A small network was shown many inputs. Here are its activations along a few directions, one row for each input.
In each table, some parts of the input vary, and every possible input appears once, in random order.
Descriptions start from the smaller parts, as in this example, which fits no table here: one of 4 places along a line, together with either a single point or one of 11 places along a line or (one of 2 separate values, together with one of 8 places around a ring).
Shared parts are said once, and a part with two or three values counts as separate values.
In the rows, zero is written as 100.

Other details of the inputs shift rows strongly along three fixed directions, in all tables alike. That doesn't count.

A family of inputs:
x1: 114; 65; 111; 119; 107; 105; 100; 130; 110; 128; 119
x2: 53; 78; 100; 80; 83; 94; 77; 103; 119; 75; 92
x3: 90; 56; 65; 115; 81; 101; 74; 90; 131; 176; 97
x4: 78; 98; 139; 90; 148; 56; 119; 116; 83; 40; 73
x5: 134; 78; 154; 139; 126; 58; 101; 134; 96; 78; 104
x6: 137; 111; 116; 152; 118; 51; 112; 117; 140; 61; 97
x7: 99; 66; 90; 97; 79; 116; 123; 108; 128; 188; 72
x8: 73; 140; 118; 71; 98; 89; 110; 105; 95; 81; 81
x9: 28; 88; 66; 75; 64; 94; 81; 81; 108; 136; 75
x10: 125; 94; 105; 124; 97; 98; 81; 103; 135; 126; 96
x11: 63; 79; 91; 94; 61; 72; 109; 77; 117; 68; 92
x12: 86; 98; 105; 73; 79; 113; 79; 67; 90; 71; 109
x13: 143; 86; 139; 125; 130; 57; 119; 141; 88; 79; 77
x14: 127; 114; 81; 135; 100; 105; 84; 114; 100; 128; 90
x15: 103; 157; 91; 63; 110; 147; 108; 76; 53; 81; 117
x16: 129; 107; 73; 121; 95; 102; 80; 132; 102; 123; 105
x17: 101; 119; 120; 75; 119; 163; 106; 59; 66; 75; 141
x18: 115; 78; 118; 123; 130; 93; 99; 105; 98; 120; 120
x19: 165; 110; 85; 85; 127; 158; 119; 106; 68; 116; 135
x20: 129; 123; 77; 104; 118; 102; 101; 109; 75; 139; 109
x21: 110; 132; 75; 88; 100; 146; 113; 44; 87; 53; 138
x22: 159; 120; 117; 103; 122; 157; 107; 78; 89; 125; 150
x23: 117; 104; 82; 108; 98; 90; 102; 147; 96; 134; 95
x24: 77; 102; 109; 67; 110; 132; 125; 81; 78; 85; 86
x25: 84; 118; 104; 73; 82; 88; 104; 104; 73; 94; 88
x26: 51; 84; 107; 94; 87; 96; 81; 86; 118; 80; 78
x27: 81; 101; 111; 110; 110; 54; 108; 117; 118; 6; 101
x28: 121; 119; 93; 125; 91; 92; 86; 116; 119; 133; 85
x29: 69; 108; 100; 84; 70; 82; 84; 95; 89; 81; 81
x30: 38; 67; 57; 88; 62; 90; 107; 61; 131; 120; 97
Each input here is: one of 5 separate values, together with either a single point or one of 5 places around a ring.
Changing only the choice among 5 separate values turns x1 into x5. The same change can be made to x16. Which row results?
Answer: x29
List by row number the other rows that have the choice among 5 separate values in common with x26.
Answer: x14, x15, x17, x21, x24
Which other rows does x8 become when the place on the ring of 5 takes its other values? List them by row number.
Answer: x7, x10, x22, x28

A family of inputs:
x31: 133; 97; 61; 120; 103; 114; 98; 100; 106; 150; 113
x32: 153; 126; 107; 130; 114; 94; 104; 106; 96; 86; 113
x33: 103; 116; 109; 83; 102; 123; 86; 87; 91; 70; 127
x34: 110; 92; 87; 137; 108; 80; 101; 116; 124; 135; 89
x35: 68; 102; 125; 90; 114; 68; 91; 117; 81; 58; 81
x36: 156; 108; 115; 127; 120; 100; 97; 109; 93; 85; 128
x37: 70; 97; 122; 99; 124; 78; 98; 101; 103; 53; 101
x38: 70; 105; 94; 83; 84; 108; 96; 89; 95; 131; 87
x39: 138; 127; 114; 106; 124; 106; 119; 115; 87; 93; 104
x40: 78; 98; 127; 97; 111; 74; 107; 90; 108; 48; 85
x41: 105; 70; 81; 118; 88; 86; 103; 110; 111; 125; 95
x42: 99; 91; 61; 88; 75; 119; 108; 78; 104; 136; 108
x43: 52; 94; 101; 96; 71; 81; 91; 106; 128; 101; 73
x44: 117; 86; 96; 117; 101; 81; 116; 138; 109; 133; 79
x45: 79; 117; 105; 85; 94; 85; 88; 103; 102; 58; 92
x46: 72; 95; 124; 84; 109; 78; 115; 123; 88; 59; 79
x47: 106; 85; 83; 117; 78; 83; 101; 112; 115; 125; 89
x48: 79; 93; 88; 67; 81; 141; 90; 74; 83; 146; 116
x49: 52; 70; 91; 88; 63; 87; 98; 99; 111; 102; 82
x50: 114; 79; 97; 138; 113; 85; 95; 113; 127; 133; 88
x51: 79; 102; 133; 98; 101; 76; 100; 96; 108; 47; 83
x52: 153; 102; 109; 127; 128; 95; 104; 105; 95; 86; 129
x53: 115; 83; 113; 129; 109; 82; 90; 122; 111; 142; 79
x54: 143; 116; 97; 117; 115; 106; 85; 115; 89; 78; 121
x55: 79; 93; 95; 88; 75; 120; 85; 85; 118; 117; 95
x56: 111; 133; 100; 48; 106; 177; 118; 55; 63; 91; 130
x57: 113; 123; 99; 91; 113; 101; 93; 100; 76; 96; 103
x58: 75; 80; 103; 73; 86; 120; 114; 100; 99; 127; 99
x59: 107; 119; 77; 79; 114; 143; 98; 69; 72; 84; 134
x60: 67; 100; 84; 79; 76; 110; 113; 69; 107; 106; 98
Changing only one part turns x43 into x33. The same change can be made to x38. Which row results?
Answer: x48
What do these inputs look like to the network?
Answer: one of 5 places around a ring, together with either one of 2 separate values or one of 4 places along a line
Which other rows does x53 become when the choice among 2 separate values takes its other values? List them by row number.
Answer: x56
Start at x33 and move only the place on the line of 4, one step at a time. The first step leads to x36. Which rows follow, in order?
Answer: x52, x37
